A small network was shown many inputs. Here are its activations along a few directions, one row for each input.
Each table varies a few parts of the input and shows all the possible inputs, shuffled.
Descriptions start from the smaller parts, as in this example, which fits no table here: one of 4 places along a line, together with either a single point or one of 11 places along a line or (one of 2 separate values, together with one of 8 places around a ring).
Shared parts are said once, and a part with two or three values counts as separate values.
In the rows, 128 means zero.

Other details of the inputs vary at random and push rows far along two fixed directions, the same in every table; ignore that.

A family of inputs:
row 1: [153 170  74 147 181 132 134 128 122 118 104 143]
row 2: [139 143 131 120 211 127 161 138 126 137  97  88]
row 3: [156  64  60 163  55 153 146 169 114 125 187  41]
row 4: [129  34  81 173  69 142 138 150 121 128 184  36]
row 5: [ 89 150 160  88 160 116 120 109 117 121 103 181]
row 6: [137  71 121 104  22 159  75 134  90 136 154  85]
row 7: [ 95 101 191 126  95 133 112 109 182 128  98 193]
row 8: [ 88 155 156 148 159  89 112 111 168 124  87 208]
row 9: [133  38 118 168  62 130  72 138 135 128 143  96]
row 10: [123 125 181 113  77 130 116 117 187 122  96 210]
row 11: [156  89 140 154  29 158  89 142 125 151 192  54]
row 12: [ 99 132 173 125 154 118 136 108 182 123  83 207]
row 13: [106 154 141 145 168  98 118 113 135 119 104 181]
row 14: [ 81 119 149  99 110  93 139 112 155 142 149 143]
row 15: [133  83  99 148 149 148 115 129 137 117 118 108]
row 16: [135 148 138 110 211 120 156 145 100 143 110  99]
row 17: [ 87 134 212 145  98 115 119 115 200 136 111 150]
row 18: [141  92 184 116  28 108  80 173 130 153 148  93]
row 19: [155 153  80 128 183 150 145 133 145 110  96 144]
row 20: [152 147  65 149 219 142 141 115  63 110 132  91]
row 21: [ 82 182 212 108 165  95 128 112 155 146 122 191]
row 22: [153  60 146 138  24 144  88 133 159 121 134 130]
row 23: [ 99 126 168 126 114 105  95 116 114 108 125 164]
row 24: [118 141  92 123 185 120 197 109 113 133 137 109]
row 25: [153 128  82 117 113 127 176 130 115 129 164  94]
row 26: [130  81 143 104  23 136  69 139  99 123 154 112]
row 27: [162  64  71 149  45 145 144 152 106 128 186  48]
row 28: [140 173 103 103 177 139 134 131  80 109 118 142]
row 29: [142 142  79 114 221 155 144 125  50 108 127  93]
row 30: [106 198 161 127 127  88 114 117 142 119  97 221]
row 31: [105 175 215 110  86  97 106 134 158 154 140 186]
row 32: [ 96  63 151 103  45 145  75 120 106 135 140 108]
row 33: [189 172  77 137 212 174 182 137 115 129 129  56]
row 34: [150 175  99 121 174 136 132 126  81 108 120 137]
row 35: [142 122  47 145 210 142 208 122  95 127 142  75]
row 36: [143 159  70  95 162 128 177 124 114 140 156 104]
row 37: [174 141  56 144 176 149 139 134 115 121 107 117]
row 38: [ 78 182 206 135 159 116 140  96 180 146 118 183]
row 39: [107 159 163 139  74  88  87 126 158 126 107 203]
row 40: [164 177 122 115 185 131 162 152 130 139  99  97]
Description of these inputs: one of 2 separate values, together with either one of 4 places along a line or one of 5 places around a ring or one of 11 places along a line.
- Changing only the choice among 2 separate values turns row 33 into row 17. The same change can be made to row 22. Which row results? => row 12
- Which other rows does row 9 become when the place on the line of 11 takes its other values? List them by row number. => row 5, row 7, row 8, row 12, row 13, row 15, row 20, row 23, row 29, row 32
- Which other rows does row 20 become when the choice among 2 separate values takes its other values? List them by row number. => row 30

A family of inputs:
row 41: [133 150  94 134 192 129 152 119  90 114 128 126]
row 42: [126 126 153 133  60 118  98 131 133 123 143 151]
row 43: [139 113  82 115 160 136 136 126  83 127 143  86]
row 44: [108 162 153 126 167 133 136 104 149 117  98 183]
row 45: [113 138 186 132  98 103 102 133 141 129 124 158]
row 46: [151 104 121 136 120 151 117 141  91 123 145  64]
row 47: [143 157  84 133 193 128 144 134 118 120 101 136]
row 48: [119  77 160 142  38 122  87 141 146 114 124 135]
row 49: [114 115 112 129 121 116 113 128 108 128 143 120]
row 50: [142 119  98 144 144 129 175 139 159 134 127 104]
row 51: [109 159 155 126 109 104 171 127 189 145 132 163]
row 52: [147  88 136 121 100 148 104 144  97 136 150  70]
row 53: [150 131  98 145 160 132 134 137 113 114 113 127]
row 54: [140  95 119 124 110 140 118 139 123 121 117 121]
row 55: [131 123 126 122 151 153 125 114 123 130 122 128]
row 56: [131 186 124 113 169 137 155 121 121 115 107 164]
row 57: [122  91 134 152  89 131 139 127 177 142 155  99]
row 58: [ 87 125 160 136 102  98 166 122 181 143 134 154]
row 59: [130 117 125 119 118 117 112 134 139 125 107 144]
row 60: [149 159 103 104 162 151 152 126 100 129 126 124]
row 61: [114 134 122 125 153 129 145 120 108 112 125 134]
row 62: [ 97 171 172 135 151 107 120 103 166 123  96 214]
row 63: [121 171 145 120 170 113 126 129 126 137 112 147]
row 64: [124 118 149 139 109 120 154 141 160 147 145  98]
row 65: [118 131 133 139 127 126 102 116 141 132 124 147]
row 66: [151  95  97 131 129 154 105 119 108 131 142  84]
row 67: [ 85 104 181 109  68 106 103 124 140 129 131 166]
row 68: [145 160 112 108 194 131 141 129 101 136 118 105]
row 69: [140 128 109 129  99 132 108 135 112 132 146 116]
row 70: [160  95  94 119  75 146 101 135  94 132 161  73]
- What do these inputs look like to the network? => one of 5 separate values, together with either a single point or one of 5 places around a ring
- Changing only the choice among 5 separate values turns row 42 into row 62. The same change can be made to row 56. Which row results? => row 44
- List by row number the other rows that have the choice among 5 separate values in common with row 41. => row 43, row 49, row 58, row 61, row 67

A family of inputs:
row 71: [145 107 103 117 144 156 150 135  97 132 151  67]
row 72: [157 105 103 147 155 152 139 133 115 128 138  71]
row 73: [109 102 130 131  90 111 118 126 143 131 140 128]
row 74: [108 165 187 117 121 101 126 124 177 143 111 176]
row 75: [154 173  86 134 197 142 173 134 122 126 115 111]
row 76: [115  92 152 140 100 124 119 127 144 134 131 124]
row 77: [135 110 140 115  84 124  88 140 112 122 122 135]
row 78: [115  95 130 148  92 112 121 127 148 130 137 134]
row 79: [ 89 175 164 102 181 110 155 113 159 135  89 185]
row 80: [148 113  75 131 142 144 154 133  97 125 160  78]
row 81: [ 89 209 163 106 202 102 139 101 133 121  88 218]
row 82: [123 103 138 152  90 121 120 135 154 122 129 127]
row 83: [129 110 145 129  93 130  77 134 122 123 121 141]
row 84: [116 110 151 138  95 126  79 124 121 121 128 141]
row 85: [124 125 136 134  76 116 127 139 141 136 148 128]
row 86: [128 125 155 124  84 120 122 135 138 145 150 118]
row 87: [153 181  81 107 225 143 160 120  69 115 113 123]
row 88: [168 105  66 133 134 171 139 125 113 116 131  97]
- What do these inputs look like to the network? => either a single point or one of 5 places around a ring or (one of 2 separate values, together with one of 6 places around a ring)
